Each row below is a small network's average activation on inputs in which a field has the value named, seen along a few directions.
Related values have similar rows: they may be neighbours, one step apart, or belong to one group.
Strong random noise was added to every row along 2 fixed directions; ignore it. To show where, here is one row again and again, with new noise each time:
[ 102   48  201  -97 -187   13  117   63  -47   96  158 -101  -76 -156]
[ 103   43  180  -81 -223    5  112   30  -75   90  177 -160 -135 -209]
[ 134  228   11 -175  -54   47  293   19  -12  298  290 -249   -9   56]
[ 138  225  -47 -142 -126   33  292  -57  -73  296  338 -390 -137  -50]


Values of Tukov:
w15: [ 171 -256 -439   99  -40    8  116 -144   13 -200 -145 -173 -214 -288]
w6: [ 131   64   29 -281  220 -192   29  327  235 -209 -265  331  595  292]
w11: [ -34  286 -220  284   61 -171   22 -276 -398  193  158 -408 -348   30]
w3: [-289  -17   59   15 -119   15 -181 -177 -186  178   15 -181 -187  -98]
w4: [-164  167 -343  194  124   44  202 -464 -275  222  249 -633 -225  264]
w9: [  -1 -117  -13 -252 -239 -151   85 -130  -73   63  201 -150  -82 -157]
w12: [-104 -154 -323  152  225  127  145 -153  177 -128 -178  188  259  107]
w5: [-153   72  -85  158  521  266   57   70  296   45 -111  183  295  462]
w13: [ 213   83  208 -229  167   90  129  429  159  156   64  657  515  540]
w2: [  42 -224  544  -27   -9 -201 -270  560  155 -514 -317  712  250 -159]
w1: [-141 -103 -428  -26  -11  -32  113 -450  -74   10  -22 -471 -117  -36]
w8: [ 257  407 -270  -32  228   77   14  154  411  126  -15   97   65  386]
w14: [  -8   64  171  366  321   24 -225  260   82 -141 -349  442  154  177]
w7: [-130   20  302  -95   86  125 -141  202  -12  111   53  381   43  150]
w10: [-184 -232   82 -227 -200   49 -325  -84   68  -16  -74   35  120 -164]
A value of Tukov combines one of 5 hidden first parts with one of 3 second parts; all combinations occur once.
Question: w10 and w12 share the first part; w10 and w3 share the second. Which value has the first part of w3 and the second part of w12?
Answer: w5
Question: w11 and w14 share the first part; w11 and w2 share the second. Which value has the first part of w2 and the second part of w14?
Answer: w8

Values of Kef:
t5: [ 266   95 -295 -117 -235   96 -143  -61  103 -128 -185 -109  -43 -130]
t18: [ 294 -391  548  135 -378 -211 -528  646   29 -420 -203  594 -269 -535]
t3: [-351 -862  204  344 -344  -25 -417 -101 -221 -742 -614  427 -231 -539]
t17: [-124  101 -220  117  100  342 -250 -209  184  -22 -127 -225 -110  -61]
t8: [   3 -362  122 -193 -247  -91  -80 -178   87 -424 -229   10   64 -443]
t16: [  31 -216 -336 -103 -230 -101  402 -327  -96  -56  114 -410   -7 -210]
t1: [ 233   47  116 -152 -357 -145 -295  -19  -50  -17  136 -229 -264 -540]
t4: [ 236  199 -159  -39  151  -87  552  201  -18  363  452  -46  265  273]
t19: [-266  133  -49  146   30  -49  174 -260 -467  392  335 -326 -107  -92]
t9: [  95  217  397  -45  140   12 -277  221  -80  307 -232  170  266  531]
t13: [ -91 -133 -120  403  191   25  140 -146 -116 -213 -111 -293 -259 -112]
t11: [  15  520  -99  195   95  181   57   68 -104  214  112  -92 -169  156]
t6: [  94 -349 -136  105  -76  -99  287   28  202 -196  -63   70  -28  -37]
t7: [-123   10  168  296  128  105  171   99 -122  176  201  134 -331  203]
t20: [ 264  403 -447   25   70    8  152   45  234  -20  140 -122   99  334]
t15: [  24  -42  230 -323    4 -301  192  120   20  185  258   89  211   50]
t10: [ -25 -284  540 -388 -318  -67 -286  212   71 -176 -109  614  128 -228]
t12: [-406    0  278 -171 -113  151 -238   -1 -116  238   53   -3  -92  -19]
t2: [ 46 409   2  93 653  46  -1 -79 223  17 -29  36 344 519]
t14: [-321  -60  -30 -144  455  126 -169   27  244 -116 -409  459  570  415]
A value of Kef combines one of 5 hidden first parts with one of 4 second parts; all combinations occur once.
Question: t14 and t8 share the first part; t14 and t13 share the second. Which value has the first part of t13 and the second part of t8?
Answer: t6
Question: t12 and t10 share the first part; t12 and t7 share the second. Which value has the first part of t7 and the second part of t10?
Answer: t4
Question: t16 and t15 share the first part; t16 and t20 share the second. Which value has the first part of t20 and the second part of t15?
Answer: t18
